Each row below is a small network's average activation on inputs in which a field has the value named, seen along a few directions.
Related values have similar rows: they may be neighbours, one step apart, or belong to one group.
Strong random noise was added to every row along 2 fixed directions; ignore it. To show where, here is one row again and again, with new noise each time:
[-138 -443  366  125   -7   25 -122 -252  237 -205 -653  231  -82 -198
  270 -138  425]
[-600  182  160  194  178  -46  411  144 -130 -179   93 -259 -640 -137
  109  291  -45]
[-742  471 -372  234  221 -365  412  262 -195 -307  187  -88 -339 -398
  295  160  -79]
[-332  -73 -242  176   55 -335  -78  -89  135 -346 -489  382  207 -484
  463 -250  350]


Field Tugo:
p6: [-105 -271  937  206  113  519 -237 -110  -75  150 -130 -447 -567  500
 -701  301  419]
p17: [ -27  507   64   -4  467 -260  228  221 -496   66  280  -25 -445 -360
   -6  366 -493]
p3: [ 226  331  -73  -42 -187 -139 -566  -23  -43   72  553   66  372 -191
  -17 -293 -160]
p11: [ 227 -283  506 -403  114  204  180  175  187  224  198  322 -503  -53
  -68  333  111]
p12: [-299  652 -290  -64 -170 -528  630   60  297   29  412  365  109 -328
  438   47 -149]
p14: [ 384 -338 -263  177 -189  248 -360 -401  148  258 -828  -29  765  -82
  318 -451  -15]
p9: [  14  292 -322 -237  302   54  481   95  399  187    9   30  -20  183
 -265  198 -262]
p4: [-167  126   89 -296  451  332  592  425 -173  110 -280 -290 -259  247
  -94  101 -175]
p8: [ -91  191 -530  -37 -347 -146 -242 -247  348 -199  123   21  386  428
  175 -448   13]
p10: [-272 -129   78  124  -24  206 -533  -85 -274   65  109 -457  131    9
 -203  133  112]
p5: [-400  357 -622   88 -107  126   33   25 -348   83  280 -405 -156  588
 -258  321 -240]
p13: [  77  114 -301  208  212 -213 -243  304  335 -389  161  311  345  -49
 -296  -90  200]
p2: [ 466 -675  444  -31 -491   21  229   71  232  417 -257   36   21  425
  101  -68  -65]
p1: [ 360   14  480   55  218  126 -159  215   36  -65  587  -12 -258  454
 -162  317  -50]
p16: [-110  630 -372   79  234  277  311  150  177 -125  517  -73   74  375
 -296  250 -208]
p20: [ 298 -104  282  -13 -335 -235  299  -65 -393  246  -59 -404  -24    3
 -199  135 -464]
p7: [-287 -149  115   40  269   53  117  305 -133 -141 -292   34 -239  -88
  104  189   93]
p15: [ 154  155 -583   28 -183   32  263 -247 -137 -231  792 -147   82  -21
  130 -344 -581]
p19: [ 173 -191  -55 -241 -240 -112 -547   44 -433   54   62   39   85 -297
 -114 -418  195]
p18: [ 115  134 -202 -198 -127 -150   60  -63 -532  223  292 -188 -113 -518
   15  231   30]
Tugo is arranged as a network in which each value has 3 neighbours.
List every value one step from p14, in the order listed.
> p4, p5, p20
List every value one step from p17, in the order listed.
> p11, p7, p18
List every value one step from p3, in the order listed.
> p1, p15, p19
List every value one step from p16, in the order listed.
> p9, p8, p13

Field Susup:
k2: [ 291 -217  139  -59 -296  189  260  -45  167  143  -27    6  -31  272
 -127   52  -72]
k4: [ 243 -145  294 -131 -173  277  253 -158  145  121  126 -267 -272  506
 -207   51 -155]
k8: [-550  373  -83  195   43  113 -144  137 -127  -86  518 -332 -308   91
 -210  221  -70]
k3: [ 346 -177  254 -104   87  192  -43   46  337   20   71   79   19   54
   68  -76 -186]
k1: [-244  221  418   18  297  -34  358  192   37  290  -19 -303 -714   13
   88  321 -326]
k10: [  87 -129   -8    3  164 -278 -163  154   88  -63 -426  572  280 -326
   -5  149  244]
k6: [ 101 -330 -427 -103 -182 -162 -486 -310  -54  -95 -460  118  678  -46
  109 -485  199]
k7: [-318  432 -361  273  167  -88 -132   22 -390  -73  263 -294   97  -89
   -7   -4  -55]
k5: [ 187    6 -109  -73 -363  -99   84  -88 -179   26  310  121   19 -141
  104 -126  131]
k9: [-180   13 -125  -13  272 -112   58   82  -53 -278 -296  258  180 -324
  172  -65  251]
Susup is arranged as 3 separate groups.
List the group mates of k1, in the order listed.
> k10, k9
List the group mates of k8, in the order listed.
> k6, k7
